These are the activations of a small neural network, seen along a few directions. Each row is one input.
Each table varies a few parts of the input and shows all the possible inputs, shuffled.
A made-up example of a description, with smaller parts first: ring(5) and (point or ring(9) or (values(2) and line(6))).
Shared parts are said once, and a part with two or three values counts as separate values.
In the rows, 128 means zero.

Other details of the inputs shift rows strongly along two fixed directions, in all tables alike. That doesn't count.

Rows:
x1: [156 121 111 111 153 109 170 139 163  84  99 135 145 164]
x2: [133 115 152 144 142 194 129  50 144 175 150  60 129 119]
x3: [151 135 107 114 148  96 162 153 149  95  95 144 126 140]
x4: [107 128 143 133 104 158 105  91 118 174 144 101 129 131]
x5: [ 79 140 139 142  72 104  92 179  96 144 129 162 134 117]
x6: [ 84 143 132 157  71  96  99 184  84 134 136 162 114 102]
x7: [169 122 106 103 156 101 144 151 133  81 112 161 126 144]
x8: [114 138 117 100 176 112 152 140 145  80  98 134 141 169]
x9: [ 98 128 137 144  91 122  78 191  82 119 138 174 101  82]
x10: [159 102 148 136 124 181 134  47 163 188 145  73 127 119]
x11: [ 82 140 127 155  67 108  97 182  86 128 131 164 104 105]
x12: [114 125 138 154 120 156 107  89 117 165 146  90 114 112]
x13: [119 131 143 147 104 147 120  89 120 165 158  95 148 112]
x14: [124 137 137 146 110 140 118  89 116 171 162  87 129 108]
x15: [148 131 114  94 156 101 160 152 163  98  86 143 148 157]
x16: [150 125 115 108 155 101 174 154 160  85  93 144 144 150]
x17: [128 120 130 145  79 120  86 179 105 137 133 188 104  85]
x18: [163 113 138 132 120 153 108  92 119 175 149 121 119  92]
x19: [141 143 104 105 171  96 150 157 115  75 133 154 143 140]
x20: [174 109 137 147 137 189 126  29 164 201 150  58 118 121]
x21: [118 140 143 129 112 152 113  73 132 178 157  92 148 119]
x22: [ 93 125 130 150  88 115  75 193  73 121 139 177 107  90]
x23: [115 128 118 114 172 110 164 146 142  67 102 135 138 158]
x24: [106 128 140 131  53 103  87 176 119 140 113 170 120 109]
x25: [134 116 133 139 131 162 104  88  99 164 164 109 119 115]
x26: [146 126 115  93 158 107 156 148 171  92  90 146 135 164]
x27: [146 133 126  92 204 155 164  80 171 106 111  82 142 173]
x28: [118 133 113 112 166 111 175 147 139  73 110 138 140 168]
x29: [ 81 135 142 155  67 106 104 176  94 134 138 162 130 105]
x30: [184 121 110 108 183 127 176  83 172 110 112  90 131 170]
x31: [125 145 114 115 176 114 162 154 144  71 102 135 116 144]
x32: [136 121 137 141 129 150 106  95  97 168 172 112 127 112]
Each input here is: line(4) and (values(3) or line(5)).
Question: Changing only the line(4) part turns x18 into x15. The same change can be made to x7. Which row results?
Answer: x24
Question: Change only the values(3) part in x30. List by row number the other rows that result.
Answer: x3, x20
Question: Which other rows agree with x29 in the line(4) part? List them by row number.
Answer: x1, x2, x10, x13, x16, x23, x28

Rows:
x33: [146  98 142 137  95 159  60 135 102 159 138 151  96  98]
x34: [130 142  99 117 108  52 143 205 139  83  88 196 129 141]
x35: [ 91 146 133 128  69  88 111 196 120  95 111 181 144 118]
x36: [ 86 136 151 155 107 150  81 129  90 167 155 129 117  89]
x37: [136 136 128 138 156 154 124  52 104 180 173  77 140 135]
x38: [105 134 144 155  98 151  93 130 100 162 163 126  94  77]
x39: [135 135 108 127 150  82 173 195 127  39 108 173 136 135]
x40: [101 129 131 157  95 149  87 121  94 143 148 121  83  90]
x41: [122 151 101 106 177  91 167 157 117  83 124 140 153 174]
x42: [155 151  96 108 189  98 177 131 125  79 140 127 121 159]
x43: [153 137 105 112 147  71 173 169 138  89  97 155 132 154]
x44: [120 111 137 158 115 151 131 132 121 143 143 131 112  97]
x45: [179 107 136 116 171 176 157  37 191 182 123  58 135 139]
x46: [197 111 104  80 192 135 145  97 149 104 130 131 145 138]
x47: [ 91 132 158 151  40 138  82 156 122 179 128 154 115  84]
x48: [ 83 136 135 137  67  89 102 182  89 137 139 165 134 124]
x49: [147 101 152 135  90 174  61 114 106 195 161 145 107  72]
x50: [217 112 100  76 219 132 168  80 149 114 136 120 144 176]
x51: [129 153  98 109 169  80 161 181 127  39 120 162 126 134]
x52: [ 98 148 111 108 107  56 147 208 125  68 104 194 145 161]
x53: [101 119 147 141 114 159 104  99 123 153 134  94 122 137]
x54: [104 121 139 143 133 171  99  78 111 163 140  82 121 130]
x55: [106 125 137 128 109 139 118 122 139 126 112 119 122 145]
x56: [ 80 137 140 154  96 145  76 141  78 147 138 131 102 101]
x57: [117 125 136 120 180 157 139  81 138 141 140  91 148 145]
x58: [114 127 143 118 152 158 142  93 143 144 131  99 148 146]
x59: [130 147 112  97 133  76 165 189 159  56  88 172 151 154]
x60: [128 131 134 118 140 144 142  88 133 138 140  91 158 138]
x61: [102 122 142 140  64 138  93 136 131 152 111 138 108 115]
x62: [124 100 144 178  92 179 101  95 106 172 149  97  96  95]
x63: [135 143 112 108 126  83 158 161 147  96 108 158 142 164]
x64: [198 117 117 102 203 146 193  49 184 126 117  60 155 155]
x65: [167 124  98 123 190 110 197 115 140  86 131 120 137 166]
x66: [114 123 134 149  67 117  93 176 132 136  94 154  98 110]
x67: [146 141 106 109 132  73 155 191 162  66  81 173 143 139]
x68: [123 109 141 151  87 133 103 133 126 154 109 121 100 104]
x69: [132 125 141 130 156 167 126  50 127 163 161  62 157 130]
x70: [177 106 139 121 182 176 164  41 175 175 128  55 134 134]
x71: [ 66 129 163 155  29 133  70 175 107 170 136 167 119  83]
x72: [135 145 124 126 175 139 138  99 121 118 144  99 150 134]
Question: Describe the family of inputs behind these rows.
Answer: line(4) and (point or ring(9))
Question: Changing only the line(4) part turns x39 into x65. The same change can be made to x72. Which row results?
Answer: x37
Question: Changing only the line(4) part turns x54 into x57. The same change can be made to x33. Which row results?
Answer: x49
Question: Change only the line(4) part in x68. List by row number the other rows that result.
Answer: x43, x64, x70

Rows:
x73: [148 134 132 148  69 121 103 140 114 161 147 147 123  81]
x74: [169 116 104 120 159  87 171 127 142  99 118 136 138 154]
x75: [ 90 127 148 162  85 132  88 170 104 109 131 135 124  85]
x76: [127 111 141 138  61 105 115 138 103 159 133 118 122 124]
x77: [200 122  98 123 185 123 174  81 155 118 139 107 141 151]
x78: [125 144 113  99 136  77 170 167 169  80  87 160 152 147]
x79: [ 97 152 119 110 157  76 112 203 114  85 116 167 120 131]
x80: [ 92 129 140 159  81 128  92 144 104 104 132 141 102 103]
x81: [181  85 128 132 152 167 111  40 137 192 156  78 128 133]
x82: [ 97 146 146 164  98 135  92 145  86 156 116 121 104  97]
x83: [123 119 142 145  77 142  85 144 125 167 125 143 126 146]
x84: [129 143 120 132 111 159 127  74 115 149 163  85 130 129]
x85: [120 122 120 120 170 120 170 169 130  62  97 149 149 140]
x86: [152 129 114 126 143 120 166 114 169 125 121 106 150 189]
x87: [118 160 107 114 180  71 162 166 138  84 122 132 136 149]
x88: [124  93 148 146  74 137 108 126 112 164 124 105  96 118]
x89: [196  99 129 134 156 175 108  38 134 188 161  85 125 124]
x90: [137  92 129 162  93 138 106 123 116 162 136 127  97  96]
x91: [141 130 134 131  83 122  82 168 104 142 129 179 115  88]
x92: [ 96 136 142 155 117 130  97 144 113 153 142 110  95  92]
x93: [146 132 120 102 186 140 139  83 145  81 130 105 141 173]
x94: [140 124 116 127 151 120 165 158 168  88  89 135 124 185]
x95: [150 132 126 108 167 127 182  72 193 129 110  95 158 174]
x96: [110 106 142 124  60  98  82 181  92 141 117 160 109 127]
x97: [139 151 123 102 200 121 143 112 121 109 102 110 143 166]
x98: [158 127 123 100 165 142 166 116 176 106  93 116 128 136]
x99: [132 130 137 118  82 129  84 162 118 148 127 165 120  89]
x100: [124 136 122 108 187 122 168 141 148  93 132 118 109 151]
x101: [139 124 114 120 185 141 186  94 138 122 145 109 165 157]
x102: [129 123 114 150 140 185 123  46 126 182 137  61 111 128]
x103: [131 132 123 115 122 176  99  82 110 150 158 100 120 136]
x104: [115 144 140 134  59 108 111 163 123 148 119 162 133  85]
x105: [120 100 136 150 146 186 137  81 124 170 155  94 129 114]
x106: [127 119 114  98 190 134 158 131 131  99 129 142 154 161]
x107: [105 130 147 157  85 137  95 119 110 145 163 102 153  93]
x108: [ 89 130 149 137 102 131  99 150  86 146 156 175 116 114]
x109: [171 131 115 102 176 134 169 128 172  94 101 123 122 135]
x110: [122 117 139 145 120 153 133 100 112 157 153  99 170 110]
x111: [118 140 121  92 114  83 120 210 139  79  86 202 133 123]
x112: [ 90 134 144 120 100 120  87 170  98 145 163 156 108 108]
x113: [117 136 140 126 127 131 136 102 122 163 177  95 125 119]
x114: [125 145 134 137  60 103 106 176 117 140 130 167 124  79]
x115: [133 128 127  94 162 118 146 121 178 107  93 141 146 172]
x116: [139 137 108 112 168 151 159  97 139  86 122 100 113 156]
x117: [151 109 144 111 141 178 114  37 169 195 131  76 146 128]
x118: [ 87 136 126 123 105  77 143 217 154  66  65 198 116 138]
x119: [105 123 150 140 101 144  75 138 104 130 148 126 142 101]
x120: [110 146 113 125 127  89 142 148 124  62 130 142 138 143]
x121: [110 130 119 136 110 161  86  78  98 184 142 101 122 124]
x122: [118 142 109 142 117 143 127  78 111 167 144  90 132 130]
x123: [181 120 116 117 172 139 161 110 158 108 114 118 117 127]
x124: [142 111 128 160  87 123 101 158 104 134 127 162  96  83]
x125: [119 135 127 124 184 118 181 140 135  78 121 154 115 157]
x126: [ 91 156 124 127 126  70 161 208 102  73 130 204 130 141]
x127: [125 151 139 147 133 134 123  87 103 171 139  83 138 122]
x128: [120 120 124 101 169 113 143 161 121  73 110 155 165 146]
x129: [107 118 149 144  81 149 105 120 147 167 112 124 114  90]
Question: Describe the family of inputs behind these rows.
Answer: values(3) and (ring(9) or ring(10))
Question: Changing only the values(3) part turns x101 into x105. The same change can be made to x84. Which row results?
Answer: x116
Question: Change only the values(3) part in x104. List by row number the other rows that result.
Answer: x98, x111
Question: Start at x121 and move only the ring(10) part, one step at a time. The first step leads to x97. Which rows follow, in order?
Answer: x79, x112, x108, x106, x128, x119, x93, x103

Rows:
x130: [ 93 147 107 156 129  96 128 198  82  54 102 166  95 142]
x131: [156 127 115 121 109  91 138 176 145 112  99 157 158 153]
x132: [ 58 165 110 125 141  96 119 202  97  72  98 164 129 133]
x133: [107 109 140 131 106 148 121 118 155 149 111 111 133 135]
x134: [151 112 123 111 140 115  88 162  88 116 166 183 128 112]
x135: [126 159 121 105 173 123 156  89 150 122 152  99 166 163]
x136: [141 133 116 112 106 112 116 176 157  79  71 175 107 121]
x137: [ 99 158 118 121 126 102 114 132  93 121 162 118 141 128]
x138: [142 113 117 168 128 154 131  35  93 199 189  68 115 132]
x139: [203 118 120 105 153 118 155  74 169 134 111 111 145 144]
x140: [177 117 111 134 189 141 192  72 153 112 151  82 151 119]
x141: [153 133 127 131 173 117 153 149 169 107  92 145  98 136]
x142: [127 120 127 112 101 106 147 143 134 151 121 132 155 143]
x143: [ 54 141 168 146  66 148  78 143  95 157 144 128 112  98]
x144: [191 140 113 103 156 122 165 104 161 129 135 113 117 134]
x145: [108 100 159 151  31 159  66 140 122 174 120 124 102  98]
x146: [147  89 156 128 151 193  64  84  97 177 164 123 102  98]
x147: [124 116 130 149 151 137 163 153 135  80 119 120 106 105]
x148: [136 141 116 102 173 118 181  94 150 140 119 117 177 168]
x149: [ 65 123 167 149  57 163  86 115 114 178 134 124 123  99]
Question: Changing only one part turns x136 into x139. The same change can be made to x133. Which row results?
Answer: x142
Question: Describe the family of inputs behind these rows.
Answer: values(2) and (point or ring(9))
Question: Change only the values(2) part in x137. List by row number the other rows that result.
Answer: x132
